A small network was shown many inputs. Here are its activations along a few directions, one row for each input.
In each table, some parts of the input vary, and every possible input appears once, in random order.
Descriptions start from the smaller parts, as in this example, which fits no table here: one of 8 places around a ring, together with either a single point or one of 11 places around a ring or (one of 3 separate values, together with one of 6 places along a line).
Shared parts are said once, and a part with two or three values counts as separate values.

Other details of the inputs shift rows strongly along three fixed directions, in all tables alike. That doesn't count.
These rows show it; all are for the same input, with only those details redrawn:
[-37   5 -39  -1 -21 -50  20  20  29  54 -22 -36 -23 -11]
[-39  31 -14  35   5 -23 -29  57  41  30 -17 -44 -35 -18]
[ 20 -25 -23 -20 -16 -16  43 -21  -5  21 -11  29   6  15]
[ 43  26  15   0  44  13 -34   7   4 -16   9  64   5  54]
[ 35  19  -5 -21  29 -11 -14 -10   3   5   6  62   6  60]
[-10  35  20  56  32  19 -56  67  33  -7 -10 -23 -27 -14]

A family of inputs:
x1: [-12 -32  23  17  -1  36  15 -20 -22 -13  17   5 -14 -54]
x2: [-25   6 -36   1 -20 -56  16  15  20  52  -8 -57 -26  -5]
x3: [-31  32  21  25  21   6 -55  75  25 -16 -20 -44  -6  -9]
x4: [-19  -1 -32 -46 -57 -31  43 -73   2  18  13  -6 -10  -9]
x5: [ 11 -56  -8 -13 -37   3  62 -11 -23   1 -29   7  27 -22]
x6: [ -6 -37  21  -8 -55  30  55 -55 -23 -33  -4 -27  12 -61]
x7: [ 28  27 -20 -38  16 -24 -22  -1   9   7  10  54   5  75]
x8: [-38  31 -27  42  11 -20 -44  49  23  33 -25 -54 -39 -11]
x9: [ 42 -40  33  44  -3  80  15  28 -18 -47 -21  22  20 -44]
x10: [ 45 -13  53  44  32  63 -25  38 -14 -51   5 -14   2  -6]
x11: [ 43 -11  63  53  41  53 -27  29 -21 -47  -3   7  15 -14]
x12: [ 12 -58 -12 -13 -39  10  55 -17 -18  -6 -23   3  40 -20]
x13: [ -1 -40  13  -6 -62  38  57 -50 -17 -33   0 -32   1 -63]
x14: [ 23  14 -13 -46  38 -28 -18 -21 -29   2  -8  39  20  73]
x15: [ 11 -27 -23 -48 -19 -26  52 -15 -11  14  -9   8   9  23]
x16: [-23 -50 -14 -13 -33  -2  51 -45 -16  20  18  -4 -19 -40]
x17: [ 42  28  28 -26  56 -12 -34 -14 -14 -13  13  44  24  77]
x18: [-35  39  -5  40  21 -31 -30  42  26  47 -13 -56 -22 -22]
x19: [-40 -22 -18 -55 -16 -43  32 -49 -20  33  19  -5 -13  -3]
x20: [ 57  22  26  11  55  15 -37  -7  -4 -11  21  57  13  59]
x21: [ -4  33 -11 -22   8 -29 -10 -42   7  13  47  35  10  37]
x22: [ 29  24  25 -19  48  -3 -30   0 -11 -17  -2  60  20  54]
x23: [ 21 -26 -30 -35 -24 -26  51 -18  -8  16  -6  24   0  19]
x24: [-52   7 -24 -22 -14 -56  17  24  16  37 -30 -54  -9  -9]
x25: [ -8  37  -5 -27  11 -32  -9 -44  -1  18  41  37  20  33]
x26: [-21  23   5 -35  27 -16 -33 -23  -3   9  39  17 -22  31]
x27: [ 33  -8  35  57  16  71 -29  50   6 -47  -9  14   0 -19]
x28: [  2 -27 -27 -53 -28 -26  39 -22  -4  11 -12   3  40  25]
x29: [ 26  12 -11 -30  38 -26 -19 -24 -30   6 -12  49  21  62]
x30: [-39  31 -14  35   5 -23 -29  57  41  30 -17 -44 -35 -18]
x31: [ 38 -51  12  40 -28  72  17  29  -2 -51  -8  -8  13 -42]
x32: [ 35  23   3 -28  27  12 -45  11   7 -26  13  38  27  66]
x33: [  7 -19 -37 -27 -30 -18  37 -24   1  29 -15  18  33   8]
x34: [-23 -35  27  13  -3  25  12 -15 -21 -17  13  -7 -15 -56]
x35: [ 19  -6  32  30  13  57 -29  60   3 -50 -11  -9   1  -7]
x36: [-16 -22   5 -22 -49  -1  52 -70 -15  -6   1  -7  12 -39]
x37: [ -2  11  27  35   2  31 -22  10   6 -37  37 -13  -3 -26]
x38: [-13  29   0 -32  10 -39  -7 -46  -6   9  37  30  25  33]
x39: [ 40  -8  26  57  21  67 -34  43 -17 -54  -9  -2 -13 -15]
x40: [  6  42  17 -22  28  -5 -41 -17   3 -18  51  23  13  44]
x41: [  4 -27  35  19 -16  39  22 -15 -22 -46  23 -14  25 -43]
x42: [ 13 -25 -41 -22 -34 -13  34 -22   9  24  -6  17  21  15]
x43: [-35  22 -23  14   8 -20 -34  51   9  18 -24 -70 -31  -3]
x44: [ 43 -70   5  34 -19  63  57 -12 -50 -26 -35   8  19 -53]
x45: [ -4  58  15 -16  16   4 -39 -48   7  -7  23  35   0  19]
x46: [-48  41 -11  30  13 -26 -30  57  32  35 -27 -44 -27 -28]
x47: [-58  52 -10   8 -22 -24 -29 -15  36  20   9 -43 -39 -27]
x48: [-12 -58  -1  -6 -31  19  46 -34 -23  -3  20  -9 -19 -49]
What do these inputs look like to the network?
> one of 6 places around a ring, together with either one of 3 separate values or one of 5 places along a line
Changing only the place on the ring of 6 turns x4 into x6. The same change can be made to x37. Which row results?
> x41
Which other rows agree with x36 in the place on the ring of 6? List them by row number.
> x5, x11, x12, x22, x29, x34, x38
Which other rows does x43 become when the place on the line of 5 takes its other values? List them by row number.
> x10, x15, x32, x35
Which other rows does x40 become when the choice among 3 separate values takes its other values? List them by row number.
> x13, x26

A family of inputs:
x49: [  8   9   7 -61 -39 -23  30 -83   5  -2  64  38  32  21]
x50: [-23 -39   4   6 -26  18  38  10 -20  12 -55 -58  18 -60]
x51: [ -3   2 -27 -53 -16 -32  29 -62  -7   3 -14  30  48  38]
x52: [ 19  31  60  12  36  64 -51 -36 -20 -91  31  67   8   5]
x53: [ -1  -5   4 -68   2 -19  26 -80 -45  20   3  47   1  19]
x54: [-57  33 -38 -22  18 -34 -56  44  25  23  28 -31 -47  21]
x55: [ 26 -12 -40  -4 -10 -11  26 -59 -10  42   7  63  -4  14]
x56: [ 76  22  36  33  28  58 -50  26   2 -63 -22  51  19  31]
x57: [-13 -48   5  33  -6  -7  52  13 -33  12 -27 -72  22 -52]
x58: [-17 -42  -8  43 -23  15  63  10   7  30   6 -21 -27 -73]
x59: [ 15 -44 -15 -38  -1 -34  37  -2  -4  22 -11  27  16  40]
x60: [ 64  15  50  14  31  63 -42  40 -15 -74 -11  25  15  48]
x61: [ 28 -19   9  55 -17  68  -5   4   9 -36 -14 -18 -24 -55]
x62: [-45  21  -6   3  30 -48 -55  27  41  40  22 -22 -53  19]
x63: [ 21 -15 -28 -56 -22  -3  39 -40 -16   3  11  15 -14  43]
x64: [-45  56  18  16  52 -55 -63   6  -7  26  25 -40 -33   8]
x65: [-17  56 -31  33  13 -39 -42  45  39  47 -26  -5 -13  17]
x66: [  6 -44   8  23 -14  54   4  73 -14 -45 -14 -29   7 -33]
x67: [-20 -25   4  14 -67  12  42   3  22 -11   7 -61  41 -62]
x68: [-21  48 -13  20  32 -49 -24  62  40  42 -11  -7 -13  11]
What do these inputs look like to the network?
> one of 2 separate values, together with either one of 4 places along a line or one of 6 places around a ring
Changing only the choice among 2 separate values turns x55 into x65. The same change can be made to x61. Which row results?
> x56
